These are the activations of a small neural network, seen along a few directions. Each row is one input.
In each table, some parts of the input vary, and every possible input appears once, in random order.
A made-up example of a description, with smaller parts first: one of 4 places along a line, together with either a single point or (one of 2 separate values, together with one of 5 places around a ring) or one of 11 places along a line.
Shared parts are said once, and a part with two or three values counts as separate values.
(in the rows, 128 means zero)

Other details of the inputs shift rows strongly along three fixed directions, in all tables alike. That doesn't count.

Table:
R1: [155 160 157 169 124 164 115 112 165 148 122]
R2: [162 154 135  97 182  94 118 115 128 183 125]
R3: [140 190 120 136 161 112  79 190 143 119 143]
R4: [129 174 171 140 120 126 115 107 176 103 117]
R5: [143 135 175 146  69  95 104 191 108 138 103]
R6: [107 113 106  81 151  87 176  98 103 124 119]
R7: [134 106 167 145 113 152 179  18 148 150 100]
R8: [135 155 137 112 138 127  78 203 147 151 131]
R9: [123 137 102  71 188  66 152 105  94 145 126]
R10: [128 113 178 174  98 161 130  98 179 126 112]
R11: [138 192 122 112 148 107  82 185 140 121 145]
R12: [131 144 112 101 160  88 120 141 122 122 134]
R13: [132 123 175 155  88 172 121 108 171 122 117]
R14: [141 154 127 128 144 121  76 219 147 153 144]
R15: [141 147  78  90 191  89 147 110  74 146 144]
R16: [ 93  68  77 109 118 129 160 117  76  97 136]
R17: [132 174 113 129 146 105  76 209 144 113 149]
R18: [124 116 161 161  76 185 112 130 163 115 122]
R19: [124 142 109 102 137 115 125 128 112 115 134]
R20: [149 201 125 124 161 104  76 163 142 130 143]
R21: [ 81  49  68 114 107 128 157 158  81  83 142]
R22: [185 186 169 171 150 159 112  52 159 170 123]
R23: [109 117 150 179  58 183 133  89 166  67 118]
R24: [176 174 170 162 139 147  96  73 169 164 118]
R25: [ 80  80 139 124  64 160 117 246 162  93 125]
R26: [ 75  48  83 104 106 127 168 145  85  80 136]
R27: [139 148 102  67 181  74 160  78  95 148 124]
R28: [114  55  84 129 138 148 169 116  73 146 138]
R29: [107  67 106 200  87 180 164  73 117  72 137]
R30: [130  76  82 125 160 127 159 124  78 161 141]
R31: [115 104  98  84 146 103 166  92  87 118 131]
R32: [135 118  91  78 167 103 147 139  86 179 136]
R33: [107 124 159 172  91 145 124 123 177  76 120]
R34: [131 128 145  95 150 111 144 115 130 164 118]
R35: [ 98  96 130 145  75 172 102 226 147 105 143]
R36: [ 96  84 123 152  80 171 103 219 140 107 143]
R37: [156 166 146  86 193  85 126 101 130 194 116]
R38: [131 161 138 100 131 122  86 216 155 150 126]
R39: [146 102 157 154 117 163 157  15 134 148 112]
R40: [102  66 110 123  66  76 170 149  37  93 113]
R41: [161 196 148 169 140 141 115  74 162 122 125]
R42: [142 133 128 162 114 153 161   8 125 114 125]
Description of these inputs: one of 2 separate values, together with either a single point or (one of 4 places along a line, together with one of 5 places along a line).
The inputs of R14 and R17 match in every part but the choice among 2 separate values. If R34 is changed in the same way as R14 into R17, which row does it become?
> R4
The inputs of R20 and R36 match in every part but the choice among 2 separate values. If R21 is changed in the same way as R20 into R36, which row does it become?
> R24
A walk changes only the place on the line of 4. It starts at R6 and steps to R4. List the rest of the walk in order.
> R9, R33
A walk changes only the place on the line of 5. It starts at R37 and steps to R39. List the rest of the walk in order.
> R8, R36, R28
Change only the choice among 2 separate values in R39. List by row number the other rows that result.
> R26

Table:
R43: [104  80 108 155  90 179 147 112 126  95 137]
R44: [133 172 148 157 117 165  87 157 178 110 134]
R45: [147 169 140 122 159 108  86 190 137 153 130]
R46: [117 143 109 109 140  97 116 194 119 114 139]
R47: [166 168 144 100 166 100 108 119 122 183 123]
R48: [ 87  92 102  84 126  95 129 211 106 112 132]
R49: [145 142 143 175 104 172 111  84 158 116 129]
R50: [125 108 126 118 133 114 159  66 108 132 117]
R51: [150 155 132  89 164 106 129 121 122 175 125]
R52: [155 181 124 125 153 109 122  88 121 134 128]
R53: [129 132 116 111 144 111 106 195 131 142 133]
R54: [ 98  79 133 151  76 148 158 113 123  92 118]
R55: [138 172 136 111 162 114  97 187 154 148 129]
R56: [134 169 166 157 108 132  92 156 177 103 119]
R57: [119 149 114 107 146  96 110 188 127 116 139]
R58: [115  83  81 113 142 131 150 125  69 131 142]
R59: [143 110 119 131 144 130 153  69 115 152 124]
R60: [106 124 139 148 104 140 108 162 159  82 135]
R61: [127  79 111 122 133 128 164  81  88 153 124]
R62: [131  95  95 130 139 140 153  76  82 136 137]
R63: [150 142 118 126 160 120 129  96 126 154 136]
R64: [126 129 104 110 147 115 135  94 107 117 134]
R65: [111  93  92 110 154 131 165 114  95 134 141]
R66: [141 161 163 175 111 147 115  78 170 102 123]
R67: [112  81 102 113 132 114 174  83  89 119 123]
R68: [140 159 146 175  95 157 123  83 149  98 123]
R69: [132 156 172 144 104 157  99 160 179 128 121]
R70: [117  93 101 118 141 116 167  71  94 117 133]
R71: [158 140 128 144 157 129 134  61 119 155 132]
R72: [ 98 103 112  78 122  98 127 203 108 118 130]
R73: [127 171 114 104 148 101  93 181 133 115 137]
R74: [109 130 127 149 106 172 110 168 153  96 138]
R75: [106  67 121 156  90 168 154 117 132 107 126]
R76: [134 147 159 171 110 149 117  80 167  97 126]
R77: [139 156 171 147  99 153  90 160 182 132 122]
R78: [142 110 130 134 139 129 149  72 103 159 121]
R79: [ 96  93 131 141  90 157 129 183 146 109 127]
R80: [ 96 111  86  87 138 105 118 195 105  99 145]
R81: [138 148 167 171  91 144 131  87 155 115 110]
R82: [134 166 175 144  93 134  97 157 170 111 117]
R83: [113  84 107 113 122 112 178  86  83 128 119]
R84: [165 169 132 113 179  98 108 120 124 175 126]
R85: [153 175 137 101 179 103 119 119 135 177 122]
R86: [131 104 161 164  85 168 130 100 139 126 120]
R87: [ 93  99 115 150  84 141 135 187 128  79 137]
R88: [143 157 127  97 174  86 122 112 124 145 124]
R89: [163 157 142 135 161 127 134  59 141 163 120]
R90: [124  91  91 118 145 123 153 115  95 139 140]
R91: [102  86 119 162  85 152 159 113 119  83 131]
R92: [ 99  73 126 154  97 175 160 117 131 102 126]
R93: [154 137 117 138 149 137 132  60 109 147 132]
R94: [ 97  73 118 145  89 154 127 192 130 101 133]
R95: [118 111 154 162  99 173 142  98 154 119 118]
R96: [141 162 160 173 118 153  84 161 166 119 135]
R97: [148 162 179 164  88 146 123  85 161 121 109]
R98: [132 174 142 103 146  89  95 180 145 136 122]
R99: [116  76  97 116 139 134 178  90  94 139 128]
R100: [133 139 170 153  97 154  94 167 156 128 123]
R101: [164 173 125 117 181 102 107 117 127 168 137]
R102: [143 156 184 155  98 146 112  78 173 116 111]
R103: [147 178 120 116 156 116  78 184 139 142 142]
R104: [123 108  96 120 131 124 163  70  87 114 132]
R105: [136 160 109 109 150 118  89 188 136 137 143]
R106: [100 101 140 135  71 140 132 178 133  94 122]
R107: [154 156 117 116 179 103 117 123 110 164 139]
R108: [119 125 136 163  95 161 126  85 146  84 127]
R109: [ 96  90  98  92 128 115 131 216 112 133 135]
R110: [141 183 119 110 159 120  87 184 147 140 141]
R111: [100  88 113 153  83 159 148 107 119  75 132]
R112: [ 86  82 123 134  90 138 129 183 136  78 129]
R113: [132 166 155 162 122 158  95 159 182 115 134]
R114: [156 176 145  93 173 109 120 117 133 177 123]
R115: [ 97 106 123 148  91 141 128 174 136  78 136]
R116: [145 108 131 120 131 131 152  69 110 161 121]
R117: [135 141 174 154  91 147 125  82 160 112 111]
R118: [139 155 180 164 106 144 111  78 177 113 112]
R119: [101  87 100  98 125 112 125 217 104 135 136]
R120: [160 135 146 124 140 127 138  61 120 170 119]
R121: [150 152 125  99 168 101 124 121 124 175 125]
R122: [162 169 136 108 171  98 111 117 131 180 123]
R123: [162 170 143 114 174 100 108 121 119 181 123]
R124: [113  99 100  75 136  89 161 146  76 139 126]
R125: [142 155 185 154 100 146 111  78 174 115 112]
R126: [113  97 134 164  83 150 156 105 127  94 118]
R127: [ 95 110  79  93 127 105 129 210  91  99 144]
R128: [121 136  96 103 144 122 104 194 124 129 145]
R129: [127  90  98 126 143 135 165  77 101 140 137]
R130: [138 112 117 124 149 121 140 110 101 152 128]
R131: [142 167 139 111 148 106  88 189 153 158 128]
R132: [157 157 146 110 151 120 126  94 137 171 121]
R133: [131 120 107 121 155 128 149 104 114 143 137]
R134: [150 167 146 117 151  97 125  91 131 149 115]
R135: [131 126 117 117 141 104 151 105 105 131 122]
R136: [125 112 125 100 127 107 153 105 102 135 120]
R137: [122 137 140 159 110 157 105 164 168 109 137]
R138: [127 109 120 122 127 112 169  74  95 136 117]
R139: [122  70 108 105 122 131 171  89  90 151 126]
R140: [ 92  92 125 142  83 139 133 184 133  80 127]
R141: [108  94  90  82 155  88 155 142  84 128 130]
R142: [ 96 100  94  96 125  96 139 214  97 110 133]
What is each input in this table made of?
> one of 5 places along a line, together with either one of 9 places along a line or one of 11 places along a line
The inputs of R94 and R119 match in every part but the place on the line of 5. If R141 is changed in the same way as R94 into R119, which row does it become?
> R50
Change only the place on the line of 11 in R121. List by row number the other rows that result.
> R61, R78, R79, R85, R95, R109, R119, R122, R123, R131
A walk changes only the place on the line of 11. It starts at R65 and steps to R113. List the rest of the walk in order.
> R133, R137, R129, R63, R90, R101, R71, R107, R96
Change only the place on the line of 5 in R52. List by row number the other rows that result.
> R91, R106, R138, R142
Change only the place on the line of 9 in R117. List by row number the other rows that result.
> R72, R82, R97, R102, R106, R124, R125, R136

Table:
R143: [122  90 123 139 123 145 182  27 124 124 119]
R144: [128 122  79  92 181  97 164  79  79 140 143]
R145: [ 99 104  69  78 140 113 131 178  96 106 145]
R146: [161 172 119 117 179  74 132  89  97 152 124]
R147: [164 181 156 168 133 157 120  10 164 120 124]
R148: [153 176 164 198 123 160 118  59 182 101 121]
R149: [146 126 164 147 121 133 135  41 135 127 114]
R150: [ 90  73 112 155  72 146 147 146 105  73 135]
R151: [147 171 157 121 133 125  86 202 166 163 127]
R152: [106  80 104 161 110 157 175  62 112  89 133]
R153: [ 96  72  87 128 114 149 169  91  96  92 140]
R154: [114 126 130 102 129  96 107 193 126 122 125]
R155: [133 164 172 186  72 160  85 138 175  80 124]
R156: [139 149 170 193  83 185  84 147 182 112 131]
R157: [ 74  70 118 135  74 175 166 144 127  77 127]
R158: [149 172 138 125 128 138  68 192 157 144 134]
R159: [ 98  96  84 104 126  93 139 193  78 105 140]
R160: [144 185 160 122 125  97  88 184 163 131 120]
R161: [141 164 157 125 141 124  77 199 168 164 124]
R162: [128 186 149 113 135 125  96 188 172 122 127]
R163: [102  60 109 149  76 180 139 142 114 105 136]
R164: [139  74 110 161 132 152 185  26  87 148 124]
R165: [138 156 119  91 167  99 139 115 128 150 129]
R166: [108 118 137 124 107 113 113 179 134 113 121]
R167: [136 123 158 158  97 135 145  66 141 120 110]
R168: [161 198 165 119 142 103 111 110 142 150 112]
R169: [125 132 127  96 135 124 116 208 124 159 129]
R170: [158 147 130  89 182  75 137  64  98 169 120]
R171: [120 142 111 106 123 102 101 190 112 109 137]
R172: [ 93  94  86  77 142 101 150 193 108 121 138]
R173: [123  85  68  73 164 105 149 148  59 164 144]
R174: [186 191 142 127 179 119 105  69 130 188 128]
R175: [111  85  83 110 148 112 140 206  86 141 141]
R176: [108 112 139 178  74 148 122 153 139  73 128]
R177: [128 133 110 119 145 117 105 206 119 146 142]
R178: [122  90  94 128 129 149 178  17  94 112 131]
R179: [128 110 105  83 147  82 167 107  77 150 124]
R180: [112 132 122  93 154 108 107 184 144 123 136]
R181: [148 159 133  97 150  89 138 110 109 154 118]
R182: [125  99 109 159 133 145 179  29 110 107 127]
R183: [144 146 113  90 188  91 151  69 115 164 124]
R184: [123 150 115 111 132  95 103 187 111 114 138]
R185: [124 165 160 185  90 173  90 135 192  76 134]
R186: [147 153 115  88 195  89 146  62 115 169 123]
R187: [ 91  34 130 148  78 177 145 151 128 112 129]
R188: [126 122 128 107 142 117 110 198 134 162 129]
R189: [134 136 183 182  79 177  95 158 197 127 118]
R190: [176 183 162 125 160 117 105 112 159 189 119]
R191: [150 128 134  97 173 113 118 121 119 182 129]
R192: [127  78 126 137 115 127 188  15  92 131 111]
R193: [114 147 118  92 143 111 122 188 139 125 132]
R194: [129 178 149 114 151 114  79 187 179 125 129]
R195: [140 129 114  81 163 105 138 157 102 183 128]
R196: [104  91 102  83 132 127 146 197  90 155 131]
R197: [ 94  52 112 164  75 179 147 152 113 100 140]
R198: [174 170 174 143 157 135 104  73 163 183 115]
R199: [ 86  75 129 135  64 154 159 149 109  86 119]
R200: [178 174 176 199 127 166 113  39 168 151 119]
R201: [171 208 147 123 151 100  89  97 138 142 124]
R202: [ 80  55 120 134  93 162 147 141 136  79 134]
R203: [127 107  89 111 156  83 163 114  67 130 129]
R204: [101 120 125 166  96 159 122 152 155  74 138]
R205: [126 146 174 198  41 184  86 127 185  62 119]
The inputs of R189 and R167 match in every part but one. If R198 is changed in the same way as R189 into R167, which row does it become?
> R154
What is each input in this table made of?
> one of 3 separate values, together with either one of 10 places along a line or one of 11 places along a line
Change only the choice among 3 separate values in R203. List by row number the other rows that result.
> R148, R175
